These are the activations of a small neural network, seen along a few directions. Each row is one input.
Each table varies a few parts of the input and shows all the possible inputs, shuffled.
A made-up example of a description, with smaller parts first: values(2) and (point or line(9) or (line(4) and ring(5))).
Shared parts are said once, and a part with two or three values counts as separate values.

Other details of the inputs vary at random and push rows far along two fixed directions, the same in every table; ignore that.

Rows:
x1: [ -7  21  18   7  28 -10   6  51   8 -16  -1 -35  -2]
x2: [ -5 -59  13  43  38   9  61  57 -39 -26  -3 -38   9]
x3: [ -5  21 -18   2 -29   1 -31 -18  59  71  21  24 -16]
x4: [ -1  40 -21  -9 -26   5  -7 -64  35 -18 -40  60 -29]
x5: [ -2 -74   0  48  52 -10  38  50 -32   9 -13 -73  21]
x6: [ -2 -44 -21 -25  -4  33   1  -6 -68 -61 -26  27  37]
x7: [ -3  71  -4 -41 -54 -35 -38 -21  46  55  -3  34 -23]
x8: [  7 -29  37  11  55 -92  37  -1  26  39  26 -64   5]
x9: [  3  57 -28 -40  -8  -8 -33 -44  57  82  42 -14 -37]
x10: [-10 -21  -4  11 -57  85 -26 -25  16 -53 -28  79  32]
x11: [ 21  26 -27 -16  -5 -26 -13 -32  29  27 -36  31 -24]
x12: [-12 -12  25  26  18  -7  24  59  20  30  40 -43 -18]
x13: [ 13  23 -33 -28  14 -22   2 -45  24  66  22 -19 -44]
x14: [-11 -30   6  19  15 -65  35  34  -6  67  25 -60 -25]
x15: [ -3  21  37  15  21 -28 -13  40 -20  -3   4 -28   4]
x16: [ -6 -37  -2   2 -67  73 -23   6 -36 -58 -39  76  78]
x17: [  8   8  25 -23 -32   9 -24 -50  43 -19  -6  78  58]
x18: [-25 -31  42  26  61  -2  11  68  -9 -35 -27 -97  12]
x19: [  1  33  18  19 -29 -34 -14   7  31  70  57  -6 -34]
x20: [  1 -12  15  -5  -1  58 -20   6 -64 -64   2  24  45]
x21: [ -8  48 -20 -35 -31  32 -37 -59  52  15  28  23 -34]
x22: [ 12 -47   0   7  20  36   5  11 -88 -87 -11  16  37]
x23: [  6  35   6  10  13 -68   3  -5  -5  25  10  -5 -41]
x24: [  9  -1 -20 -14 -39  17  -6 -19 -42 -60 -71  67  45]
x25: [ 19  38 -21  -1 -11  -8  16 -16  10 -26 -21  37 -17]
x26: [  8  72 -17 -31 -29 -14 -43 -35  67  61 -14  29 -23]
x27: [  7  12 -27 -15   5  -6   5 -47  25  15  23 -28 -48]
x28: [-16   0  17 -29  29 -38   0  36  -7  59  45 -91 -19]
x29: [  4 -56  18  52  18  -9  31  41 -61 -29   4 -21  21]
x30: [ -7 -24  19   0  47  41  13  55 -39 -47  15 -48  20]
x31: [ 16  12 -43 -23 -28  68   7 -47 -24 -71 -12  85  12]
x32: [-14 -57   8  38  16  14  34  10  -8 -19 -13 -18  -2]
Description of these inputs: values(2) and (point or (values(3) and ring(5))).
Changing only the values(2) part turns x2 into x12. The same change can be made to x27. Which row results?
Answer: x21
Change only the ring(5) part in x7. List by row number the other rows that result.
Answer: x1, x15, x18, x26

Rows:
x33: [ -3  16   9  -2  -6 -19  -8 -13  35  36   7  11 -12]
x34: [ -4   6  -3  -1  -7  -2  -1 -11  33  39  15   4 -17]
x35: [ 22  24 -34  -9 -39   8 -12 -62  21   0 -22  77  -6]
x36: [  1 -11   2  -7 -18  49 -24  -2 -33 -66 -31  42  51]
x37: [ -1 -45  19  12  57 -32  44  44 -44  -8  11 -74   8]
x38: [ -2   7   7 -11  -6  -8 -13 -10  19  17   3   1   5]
x39: [ 10  -8 -15   8  -3 -18  10 -28  -2  12  -4   8 -22]
x40: [ -5  17   7   3  14  -6   6  20   4  28  31 -39 -29]
x41: [ -2 -19  -9  -8 -20  65 -16  -5 -26 -58 -24  36  47]
x42: [ -3 -11  12  17   7  -7  11  25  -7  23  22 -24  -5]
x43: [  5  67 -19  -9 -65 -11 -31 -55  53  34  15  88 -29]
x44: [ 17  31 -31  -7 -38   5  -2 -51  28 -12 -16  81  -4]
x45: [ -7  -5  28   6  34 -53   6  40   4  47  32 -80 -14]
x46: [  0 -55   4  36  34  -2  30  23 -45 -40 -29 -31  12]
x47: [ 14 -20 -21  -1   3  43  -4 -19 -39 -66 -48  37  38]
x48: [ -4   7  17  16  11 -37   1  27  17  27  17 -24 -18]
x49: [ -4 -35  25   9  19   9   2  33 -32 -27 -15 -32  44]
x50: [  9 -44   7  12  42   3  29  31 -46 -40 -22 -31  38]
x51: [ -1  27  -7 -17   0 -15   1   3   0   7 -20  -7 -18]
x52: [-11 -10   6  12   9 -17  11  16  28  31  16 -36 -17]
x53: [  9  12 -31 -12 -13   4  -8 -48  -3  -7  -8  33 -18]
x54: [  3   0 -11  -3 -39  33 -15 -17   5 -12  -2  49  16]
x55: [  4  -3   7   1  61 -55  30  29   0  33  24 -84 -26]
x56: [  7  42 -34 -28 -30 -21  -7 -65  22  25  22  43 -46]
x57: [ -3 -27  19   8   3  12  -2  14  -8 -22 -21   0  34]
x58: [-11  -1  19   3  38 -26  16  39  14  42  34 -93 -31]
x59: [ -4 -38  12  12  19  22   5  41 -38 -21   2 -25  27]
x60: [ 15 -10 -11  -4   4  47   9  -9 -32 -76 -41  37  36]
x61: [ -4 -55  10  31  32  -7  40  27 -50 -43 -17 -30  12]
x62: [ -4  15  -1   3 -22   7 -14 -21  29  -1 -15  46   5]
x63: [ -2 -17 -10  -6 -20  64 -17  -1 -32 -60 -21  38  44]
x64: [ -7 -39  14  28  17  16  13  47 -26 -26  -4 -21  20]
x65: [  0 -26  -7  -2 -24  60 -14   0 -34 -54 -21  41  50]
x66: [  8 -31   4  14  45  14  21  23 -39 -45 -33 -40  14]
x67: [  3  39  -1 -10 -26  17 -21 -19   7  -8   1  41  -6]
x68: [ -5 -19  25   7  23  17   0  37 -31 -39 -14 -34  25]
x69: [ -8  26  -1   5  -5 -46   2   5  50  71  46 -35 -50]
x70: [  4  23 -20 -21 -29  -5 -11 -21  -2   5 -25  41   3]
x71: [ -7 -35  38  23  37 -30  15  57 -19   7   8 -72  14]
x72: [  1 -50  25  22  55 -35  50  48 -39  -8   8 -70   6]
x73: [ -2  11  17   5  10 -31  -2  17   0  34  25 -28  -9]
x74: [ -3 -18  -6  -6 -14  71 -10  -4 -17 -62 -31  32  37]
x75: [ -2  23   1   0  -1 -44   0   8  42  79  51 -29 -51]
x76: [ 12  12 -25   8 -17  -3   1 -35  15  -5 -22  44  -9]
x77: [  1  67 -32 -34 -50  21 -30 -67  66  37  17  69 -41]
x78: [ -3  20   4 -11  -3 -16 -14 -16  29  35   9   7  -9]
x79: [ -9 -14   9  16   7  -8  11  23  13  15  12 -35  -3]
x80: [ -5 -36  13  18  17  23  10  38 -44 -21   3 -25  29]
x81: [  2  -2  -9  -5 -38  33 -13 -20   9 -10  -6  44  20]
x82: [ -8   7  14  -9  19 -24  -7   8  18  27  12 -40 -10]
x83: [  0 -19   7  16  25 -32  37  18 -10  -5   7 -27 -10]
x84: [ -9  10  14  -6  26 -22  -5   9  17  30  12 -36 -13]
x85: [  2  31 -23 -26 -24  -1 -14 -21   0  -2 -25  37  -3]
x86: [  6 -20   9   8 -23  41 -15   7 -29 -55 -31  57  49]
x87: [  8   4 -23 -13 -21  -4   2 -45 -10  -5   2  40 -12]
x88: [  7   8 -19 -12 -16  22   4 -39 -18 -39 -13  41 -10]
x89: [ -3 -30  -6  -1 -12  65  -9  -6 -25 -49 -30  44  49]
x90: [  2  -5   7  -3  35 -18  30  14 -16 -10  11 -41 -17]
x91: [ -6  35  -5  -1   1 -72  12   8  36  69   9 -30 -51]
x92: [  0  -5 -11  -6 -34  36 -12 -23  16  -9  -9  46  16]
x93: [ -7   4  25   3  42 -48   3  44   2  42  33 -76 -25]
x94: [ -3 -11  23   8   7 -21   2  20   6  16   5 -30   9]
x95: [ -6   1   7  -1  14   5   2  23   1   7  18 -41 -13]
x96: [-10 -20  37  10  47 -14  13  52 -17  -5   1 -85   8]
x97: [  1  49 -10  -8 -46 -21 -26 -36  52  34  15  49 -25]
x98: [ -1 -19  -4  21 -25  52  -3   5 -28 -53 -22  52  37]
x99: [  3  50  -3 -18 -19 -47 -22 -19  46  71  41   7 -43]
x100: [  6 -20  -8   7  19  16  12  -7 -33 -39 -23 -10  -3]
x101: [ -1 -19   8  12 -24  40 -11   1 -16 -61 -40  46  52]
x102: [  2  13  11   8 -15 -14  -7   1   5  18  11  16  -1]
x103: [ -3  22 -23  -5 -45  32 -17 -41  37   1  -8  75  -2]
x104: [-11 -40  10   4  28  31   5  32 -26 -30  -9 -39  30]
x105: [ -6   0  17  -4  17 -14  -6  17   0   7   7 -39   7]
x106: [ -8 -26  26   5  29  21   2  31 -21 -39 -22 -37  27]
x107: [ 17 -30  -8   8  -4  36  14  -6 -35 -67 -44  50  50]
x108: [ -4   7 -17 -15 -17  45 -18 -26   8 -17 -10  43  13]
x109: [ -8 -19   6  -1  15  -1   4  15   6  21  14 -38   1]
x110: [  6  66 -37 -35 -60  12 -40 -59  50  38  31  77 -37]
x111: [ -6  17   6   2 -13 -23  -8 -10  43  27   5   6 -14]
x112: [  6  49 -20 -29  -2 -52   7 -38  38  55  44  -2 -57]
x113: [  9 -48   3  18  42   4  21  23 -48 -34 -31 -36  30]
x114: [ -1  31  -2  -9   1 -72  10   5  31  78  13 -33 -48]
x115: [ -4  60   0 -22  -5 -33 -17 -30  64  64  28  -4 -53]
x116: [  5  27  -3 -14 -26  29 -27 -15   3 -26 -10  50   5]
x117: [  3  40 -28 -19 -50  37 -29 -43  13  -1  11  73  -5]
x118: [ -9 -21  33  18  50 -21  12  58 -35   1  13 -75   8]
x119: [ -6 -15   7   0   9  -3   3  18  -1  20  17 -39   5]
x120: [ 11 -38 -19   6  -6  37   2 -23 -50 -61 -41  39  34]
x121: [  6  29 -17  -9 -15 -59  12 -44  34  64  37   5 -63]
x122: [ -3  40  -1 -11   7 -32  -4   7  40  66  50 -40 -62]
Describe the family of inputs behind these rows.
Answer: line(5) and (point or ring(5) or (values(2) and line(6)))
Changing only the line(5) part turns x50 into x60. The same change can be made to x73. Which row results?
Answer: x67
Changing only the line(5) part turns x108 into x34. The same change can be made to x36. Which row results?
Answer: x71
Changing only the line(5) part turns x41 into x119. The same change can be made to x105. Which row results?
Answer: x49
Change only the ring(5) part in x46. List by row number the other rows that result.
Answer: x44, x61, x76, x83
Change only the values(2) part in x64. List by row number the other rows that result.
Answer: x48
Change only the line(6) part in x48. List by row number the other rows that result.
Answer: x43, x62, x97, x101, x111
Change only the values(2) part in x101. List by row number the other rows that result.
Answer: x79
Change only the line(5) part in x40. List by row number the other rows that result.
Answer: x42, x80, x98, x117
Change only the line(5) part in x115. List by row number the other rows that result.
Answer: x33, x62, x78, x84

Rows:
x123: [ -2   7 -17  -8 -41  58 -24 -11  -7 -31 -11  57  23]
x124: [ -3  -3   5   6  28 -52  26  12  15  55  38 -64 -40]
x125: [  9  -7 -14   4 -26  22  -5 -21 -15 -38 -31  58  28]
x126: [ -1  51 -11 -26 -35 -11 -30 -34  64  57  23  27 -26]
x127: [ -3 -16  13   5  49 -34  27  30  -9  22  24 -85 -24]
x128: [  0  11   0   8  20 -56  16   0  29  67  34 -49 -51]
x129: [  3 -23   8   3  18  14  11  20 -44 -49 -33  -3  32]
x130: [  6 -17  -4   6 -13  17   4  -4 -28 -38 -31  39  31]
x131: [  7  30 -11 -12  -7 -20  -5 -21  17  14   2  12 -19]
x132: [ -1  58  -7 -21 -46  -6 -38 -38  52  48  37  43 -30]
x133: [ -3  41   2  -7 -33  -9 -22 -17  49  38  26  26 -23]
x134: [  8   4 -19 -11 -13  34  -5 -27 -11 -37 -15  44  11]
x135: [  9   3 -16  -8 -17  37  -9 -29 -13 -42 -27  47  14]
x136: [ -2 -52   9  22  33  15  27  32 -44 -38 -14 -25  28]
x137: [-10 -30  24   5  22  20  -6  40 -26 -17  -2 -38  34]
x138: [ -4 -44  14  23  31 -10  23  33 -34 -20 -16 -39  15]
x139: [ -7   8   9   1 -12   6 -10   6  25   8   0   8   7]
x140: [ -5 -19  13  10  41 -25  19  29 -20   0  -4 -60  -9]
Describe the family of inputs behind these rows.
Answer: point or ring(5) or (values(2) and line(6))
Change only the line(6) part in x128. List by row number the other rows that result.
Answer: x124, x125, x130, x136, x138
Change only the values(2) part in x136. List by row number the other rows that result.
Answer: x134
